A small network was trained on invented records. Each row is its activation on one of them, seen along a few directions.
Records have a field called TURA. Each example row is followed by its value.
Other fields move the rows too, some of them a lot.
Random noise pushes rows far along 10 fixed directions. That doesn't count. These rows show it; they differ only by the noise:
[ 419  253  297 -183  293  160  131    5   71 -133 -270  -73 -175 -160
  432 -421  332  150 -355  -29  173  -17  130  789  119  317   65  350
  175   28 -501  135]
[ 157  101  447  -53  111  -40 -226 -155   26 -257  257  -26  -54  425
  129  -46  -38 -382  500  -63   74  -75   90 -130 -128  432  103  -83
  243   23 -102  282]
[-223  284  118  319   50   76   -9 -334  230  -15  -91 -117  -47 -123
  114  112 -380 -139  328   57  107  -65  169 -179  -37   75  365  -30
 -302   62  266  -35]
[ 293  -38 -106 -262 -242 -113  115  367 -481 -447  -70  449 -150  -58
   73  296  591  216 -392   34 -188   86 -377  -86 -268  285 -259  281
  546  157 -420  331]
[  62 -297  263 -118 -121  -43 -148  538 -176  180  260  -10 -103  161
   61  220  510 -674  -31  119 -256   19 -264   -7  -33  262 -617 -341
  228 -120 -152  128]
[  24   75    2  -77  -18   45  -35 -122   -5   12   26  -81  -57    4
   89 -283  -76  -21  -24   22  114    6    5  182 -203  101   12  320
  310   82 -226  -51]
[ 251   43   87  -38  -67  135   55 -275   20 -243  -24  -89 -268  -37
  200 -542   13  -68   77  -25  143  151  -96  283 -189  267   20  549
  359  162 -397  129]
[-341   46 -453 -141  -68 -396  -20  -70  -90  329  -69  142  761 -129
 -365  400 -367  469 -344   49 -334  -86   30 -434 -283 -779   56  -72
   76 -233  448 -159]
[-201  151 -235 -162    0  273   80 -286 -352 -347   63  245   44  -82
  -38  132 -155 -141  -63  333  216 -182 -105 -174 -139 -115  221  -77
  447  150 -107 -555]
[ 129  279  181 -258  457  -36  106   -9  -82 -136 -200  148  416   82
   65  295   36  188  -86  123 -121 -196  367   74  102 -215  263 -406
  122 -142   66 -194]
[ -90  131   -1   56 -225   88 -224  138  -86  101  216  235   -8 -150
  261   62  262  -56 -665  151  382 -366 -224  306   86   73 -137  235
  -31   -9 -137 -138]
[-128  180  137 -167  153 -248 -118   46   13  102  -52 -186   33   83
  -31  197 -158  -52  222 -181 -170   52   41 -165 -324  381  100  -54
  206  -28  -30  466]

[ 306  314  175   42  240  -32  241  -88  127 -240 -447    9   13  -92
  199   64   24  354  156  -29 -183  126  375  102    5   20  325   68
 -116   66  -23  132] -> suven
[  -2   80  435   95  -70  124 -335  191  193  217  279 -210 -237  140
  364 -197  179 -718  170  109   87  -82  -25  222   87  407 -237   38
  -21  -75 -121  124] -> sak
[-152 -308 -498  -41 -251 -153  100 -408 -134 -205  103  -28  -11  233
 -509 -243 -583  289  544 -178 -124  334 -126 -611 -537 -235  104  352
  423  251   42  -76] -> vonab
[-305  -27 -161 -101  -50  222   70   90  -61  314  -78 -330 -197 -260
  -15 -206 -154 -437   47  201  -45  186  -65   75 -147   45 -163    8
  279   16 -165 -316] -> das
[  65  111  144  -18  -12   18 -127 -117  -28 -251  117 -113 -368  169
   82 -100  -49  -42  324 -179  215   21  -86  -43 -209  575  172  225
  213  212 -260  386] -> dem
[ 383 -201  165   26  -43 -239  -34  225   -3 -211  111  253  137  433
  -89  112  239  250  270 -107 -225   66  154 -245  -37  -50 -145  -34
   52    8   40  179] -> vonik
[ 282  -65    1 -425  165  265   52  -12 -382 -381  173  311  173  222
    6 -188  304 -149 -223  256  162 -174    7  204  198 -196  -77 -244
  576  -29 -295 -516] -> zal
[-293 -121 -224  -11   -8  133  167  523 -122  418 -243 -153 -330 -248
  -19  212  141 -110 -127  176 -143  141  -18  153 -109  116 -300 -108
   65  120 -195 -383] -> muna
[ -57 -277  -80 -583  241 -296 -109  287 -225  270  187 -272  225  393
 -395   42  -45   -1  131 -225 -322  110    0  -81 -336   76 -219 -329
  626 -136 -189  220] -> dem
[ -48  678  335  153  173   33  -84 -294   35 -513 -152  270  -10 -195
  328  546  -89   -5   44   18  196 -322   76 -349  209  404  653 -196
 -410  -21  230  416] -> das
[-349 -295 -484 -168 -170   30   63   88 -167  376   33 -193  -10 -216
 -280 -143 -149 -125 -219   52  -34  138 -310   37 -198 -192 -299   83
  282  -21 -101 -315] -> muna
[ 688 -134  370   -4  183 -154  230   61  170 -275 -265   -3   81  260
   84 -248  251   38  535  -28 -578  433  356  -95   -2 -153 -127  -21
  133 -118  -13  293] -> zal
[ 489  -71  167   53 -238   78  117 -392 -170 -877   98  496  -82   -8
  147  -23  324  -92  -57   -1   56   54 -407 -162  197   99   51   83
  -17   33  -83  407] -> vusi
[-195 -191 -142  -60 -343  -65 -370 -349 -167 -164  550  264  345  209
 -179   31 -172 -296 -154   58  253 -233 -408 -418   29 -246  -90 -124
   62 -188  192    3] -> nus
[ -45  266  160  -17   78   37 -248 -426  178   -6  114 -235 -180   98
  188 -469 -362   24  128 -176  452 -137   84  278 -140  428  322  519
  108  130 -216  195] -> kizin
[ 129  193   17  310 -391 -189 -178 -509  304 -173   58  114  -86 -113
  156 -333 -222  364  -60 -327  263   50 -251  -63 -131  197  249  900
 -325   32   43  750] -> latom
[ 375  -85  318  171   60   82   79 -259   89 -291  -31  261  333   37
  142   10  174 -347  146  201 -272    0   24 -149  412 -511  -48 -344
 -372 -298  317  -58] -> godas
[ 131  168  216  167  -29 -281 -176   19  232   71   35   22  153  256
  116   51  -61  265  164 -204  -10  -87  280  -62  -15   47  107  132
 -244  -50  174  300] -> nus
[  55   28   10  -65  159 -143   19  -82  110   32  -79   -7  203  112
 -110  -57 -147  257   60 -133  -32   20  175   22   17 -121  157 -100
  -92  -69   86   77] -> vonik
[-123  220   66   92  214  -86   23   83   36   64 -253   11   78    4
   26  396 -143   87  295   -2 -236  -10  302 -287  -57   24  238 -246
 -139  -14  223   14] -> godas
[-128   85  -83  -92 -136   18  -90 -157 -165 -155  133  236  148 -219
   58  249   56 -181 -407   89  154 -210 -388  -81  125  -55   25 -139
 -131 -125   81  127] -> suven
[-461   34 -277  -80 -140  -15  -53   13 -153  181   37  -81 -118 -201
 -161  264 -241 -161  -86  -33   16    0 -360 -244 -220  153  -30  -33
   24   52   20   61] -> vonab
[  19  -56   85   81   31 -219 -238  112  139  284  242   84  416  451
 -152   41 -113  339  -67  -92  153 -302  413   49  124 -351    4  -74
 -181  -71  276 -261] -> kizin
[  81  -31 -205  144 -281   92  249 -158 -198 -434 -103  385  -64 -234
  -73  287  129   52    3  140 -129  126 -317 -438   -7 -176   22   66
  -56   92  132   -9] -> latom
[ 371 -131  318 -305  376  117  287  173   64    4 -356 -340  -99 -264
  218 -260  413 -488   52   77 -553  387  -48  407  236   73 -321 -312
  113 -248 -232  257] -> sak
[-605 -188 -526  -86 -398   -2  -93 -116 -253  206  196  -18  -69 -427
 -280  183 -210 -352 -412   75   60   10 -712 -339 -262    5 -221   -9
  144    6   30   27] -> vusi

Which value of TURA does each new row have?
[ 392   34  259  122  100  -25   25 -218  210 -269  -66   76   75  128
  152 -240   32  256   50 -137  115   43  173  154  228  -17  158  147
 -281  -51   -8  216] -> muna
[ -75    3   67   42   -2   97   27   54 -119 -177   48  -24 -180   -8
   26  178  128 -296  167   67   -7   -6 -140 -117   46  244  -16 -266
   28   29  -28   34] -> nus
[  73   17  213 -174   75  168 -111  141  -12   97  112 -204 -234   30
  153 -339  165 -420   -3   12  128   -7  -47  315   14  398 -151   40
  277  -18 -313   25] -> das
[-128   39 -303 -150 -140   58 -117  162 -209  181  173  231  207  254
  -88 -160 -118  326 -217  239  218 -234  314   11 -235 -367  -18  268
  495  166 -143 -771] -> das
[ 242  204  332  167   14 -293  -38  521  152   71 -217   18 -277  114
  269  273  342  434    3 -290 -115   43  256  113 -147  613  -18  280
 -166  194 -147  653] -> vusi
[ -34   73 -202   10 -371 -131 -208 -672  104 -168  163  -51   73 -221
  -23 -567 -436   33  -59 -161  164  106 -425 -220 -297  -35  130  774
  179  -80  -14  480] -> das
[ -68  102 -288  101 -220 -347  -70 -351  192  148   -9  -49  228  206
 -196 -361 -603  714  223 -240   -6  130  290 -223 -551 -238  288  786
  203  206   96  115] -> vusi
[ -48   74  166 -294  363   26  -57 -112 -207 -229   -3  115  153   11
  -14  307   39 -335  -22   12  -18 -150 -128 -134  212  135  150 -626
    6 -198   32  169] -> godas
[ -14  -93  113   24 -101  267  -26  207 -258 -182  216  288 -170   40
  185  240  360 -480 -146  355  153 -192 -163   19  139  108 -228 -294
  131   73 -155 -369] -> vusi
[ -34  107  110 -367  293  -29 -243 -777  122 -189  230 -370   65  168
  -91 -606 -567 -229  334 -337  325   15 -171   64 -161  375  349  175
  318 -127 -205  479] -> muna
[-196  319   51 -418  765  173  276 -354  -44 -101 -372 -263  271 -286
  -62  186 -282  -60  -14   38  -92  -71  156  160  159  -43  467 -687
   84 -205   62  -80] -> vusi
[ 154  118 -106 -144  399  242  537 -147 -134 -440 -518   24 -155 -235
  -47   93  -34  251  152   28 -111  216  118   60  103  -20  327 -243
   26  174 -116 -212] -> vonab
[ 463  -66   63  -70  172   10  269  -22   65 -186 -311  113  186  -24
   59 -238  220  409 -139    3 -147  189  198  310  183 -301   18  143
  -38  -83 -113  -43] -> muna
